Each row below holds a small network's activations on one input, seen along a few directions.
Each table varies a few parts of the input and shows all the possible inputs, shuffled.
A made-up example of a description, with smaller parts first: one of 3 separate values, together with either a single point or one of 11 places along a line or (one of 4 places along a line, together with one of 8 places around a ring).
Shared parts are said once, and a part with two or three values counts as separate values.
In the rows, zero is written as 128.

Other details of the inputs vary at random and push rows far along two fixed directions, the same in every table; ignore that.

A family of inputs:
x1: [128 126 122 117 126 125 125 129 133 137 129 135]
x2: [135 129 124 120 157 126 114 127 132 131 136 104]
x3: [ 91 130 144 166 139 162 154 100 133  95 136 135]
x4: [127 123 122 121 133 124 121 130 130 139 128 133]
x5: [ 88 128 137 163 131 160 151  90 129  94 138 141]
x6: [132 130 123 118 120 125 128 127 131 134 127 134]
x7: [128 124 124 120 128 121 122 131 132 134 127 135]
x8: [131 129 123 120 120 123 127 128 130 134 125 134]
x9: [135 131 130 123 128 127 131 136 133 133 126 128]
x10: [133 132 126 123 120 123 130 131 132 134 124 132]
x11: [128 119 123 118 131 125 124 129 133 140 131 132]
x12: [136 128 131 121 124 126 133 132 135 134 126 128]
x13: [134 130 128 123 120 122 128 132 132 131 124 132]
x14: [153 135 147 167  91 111 108 145  22  88 135  66]
x15: [134 131 130 125 128 125 130 137 132 133 124 127]
x16: [135 132 130 124 125 125 130 134 132 134 123 128]
x17: [128 121 124 121 134 122 119 131 131 136 128 134]
x18: [127 126 122 119 127 123 125 129 132 137 127 135]
x19: [134 132 127 121 119 125 131 130 132 133 126 132]
x20: [136 131 132 124 126 123 128 135 133 131 123 128]
x21: [ 89 121 126 169 176 165 129 107 137  98 134 119]
x22: [131 127 125 120 122 122 125 129 132 131 125 135]
x23: [135 129 132 125 129 123 127 138 132 130 124 127]
x24: [128 123 122 119 132 126 123 129 132 139 130 134]
x25: [136 133 130 122 124 127 131 133 133 134 125 129]
x26: [135 128 128 121 118 124 133 130 133 134 127 130]
Description of these inputs: either one of 2 separate values or (one of 4 places along a line, together with one of 6 places along a line).
- Which other rows does x12 become when the place on the line of 4 takes its other values? List them by row number. => x16, x20, x25
- Which other rows does x19 become when the place on the line of 4 takes its other values? List them by row number. => x10, x13, x26
- Which other rows belong to the same alternative as x2? List them by row number. => x21

A family of inputs:
x27: [127 122 121 119 134 121 120 131 134 137 128 132]
x28: [134 131 132 117 124 123 132 132 138 136 128 135]
x29: [132 118 125 121 135 125 123 134 136 138 127 129]
x30: [134 133 123 119 137 124 121 129 140 134 125 127]
x31: [130 120 126 120 136 124 123 134 137 136 126 131]
x32: [132 128 128 120 137 124 124 135 138 136 128 129]
x33: [131 124 128 120 136 123 122 133 136 137 127 132]
x34: [107 136 139 161 126 150 143 103 119  96 133 123]
x35: [127 122 121 119 135 125 122 131 131 141 129 131]
x36: [106 132 137 159 141 148 138 112 121  99 132 121]
x37: [131 125 127 119 137 125 125 137 139 135 127 128]
x38: [129 129 126 116 121 120 127 125 132 138 128 139]
x39: [131 125 119 116 119 123 127 126 133 136 129 136]
x40: [130 126 119 115 120 126 128 127 132 138 129 137]
x41: [134 126 129 119 124 126 133 134 139 138 128 131]
x42: [133 127 124 120 139 129 128 135 138 139 127 125]
x43: [105 125 143 162 124 149 143 108 113  98 135 128]
x44: [130 130 126 129 114 123 131 144 137 135 110 150]
x45: [129 124 117 117 134 123 118 129 134 134 128 132]
x46: [134 130 122 119 138 128 124 131 138 137 126 124]
x47: [132 122 129 118 122 126 132 132 134 139 128 135]
x48: [128 124 124 116 121 124 130 128 132 141 129 137]
x49: [104 131 144 160 127 152 146 110 117 101 136 127]
x50: [128 126 123 119 135 121 119 129 133 139 128 133]
x51: [134 128 121 120 137 126 123 130 141 136 125 124]
x52: [128 125 125 116 121 120 128 128 132 137 127 137]
x53: [136 135 129 117 125 123 134 130 139 136 126 132]
x54: [179 143 140 141  87  98 104 161  37 111 125  63]
x55: [129 122 116 119 133 125 119 129 134 137 129 131]
x56: [135 134 126 116 124 123 130 128 141 133 124 131]
x57: [ 98 132 137 176 131 150 137 121 116  95 120 138]
x58: [133 130 122 118 137 124 122 131 141 133 124 125]
x59: [132 124 126 120 137 128 126 137 136 139 129 127]
x60: [136 129 127 119 125 126 135 131 139 137 126 129]
x61: [130 131 121 114 120 121 126 124 134 135 128 140]
x62: [107 135 141 160 128 152 148 108 116 100 135 124]
x63: [129 123 124 118 120 122 129 127 133 140 129 135]
x64: [100 131 131 158 138 148 131 103 117  99 136 131]
x65: [133 127 131 117 122 122 130 130 136 137 127 138]
x66: [129 123 116 118 134 127 120 130 131 138 130 131]
x67: [106 136 142 161 128 149 147 107 117  95 133 124]
x68: [131 120 125 120 136 127 125 135 135 140 128 130]
x69: [136 138 127 116 124 122 129 126 139 134 125 132]
x70: [108 130 136 160 140 149 139 112 120 102 133 119]
x71: [130 127 120 114 120 122 126 126 133 134 128 138]
x72: [132 123 126 121 137 127 126 136 138 137 128 126]
x73: [185 134 146 141  79  87  98 172  22 109 125  60]
x74: [103 132 145 161 127 149 145 109 117  96 135 127]
x75: [128 120 120 120 134 123 121 130 134 140 129 130]
x76: [134 131 126 120 138 124 125 133 139 135 126 126]
- Describe the family of inputs behind these rows. => one of 2 separate values, together with either a single point or (one of 4 places along a line, together with one of 6 places along a line)
- Changing only the choice among 2 separate values turns x74 into x37. The same change can be made to x34. Which row results? => x51
- Changing only the choice among 2 separate values turns x72 into x41. The same change can be made to x46. Which row results? => x54
- A walk changes only the place on the line of 4. It starts at x68 and steps to x29. List the rest of the walk in order. => x31, x33
- Which other rows does x44 become when the choice among 2 separate values takes its other values? List them by row number. => x57
- Which other rows does x38 become when the place on the line of 4 takes its other values? List them by row number. => x48, x52, x63
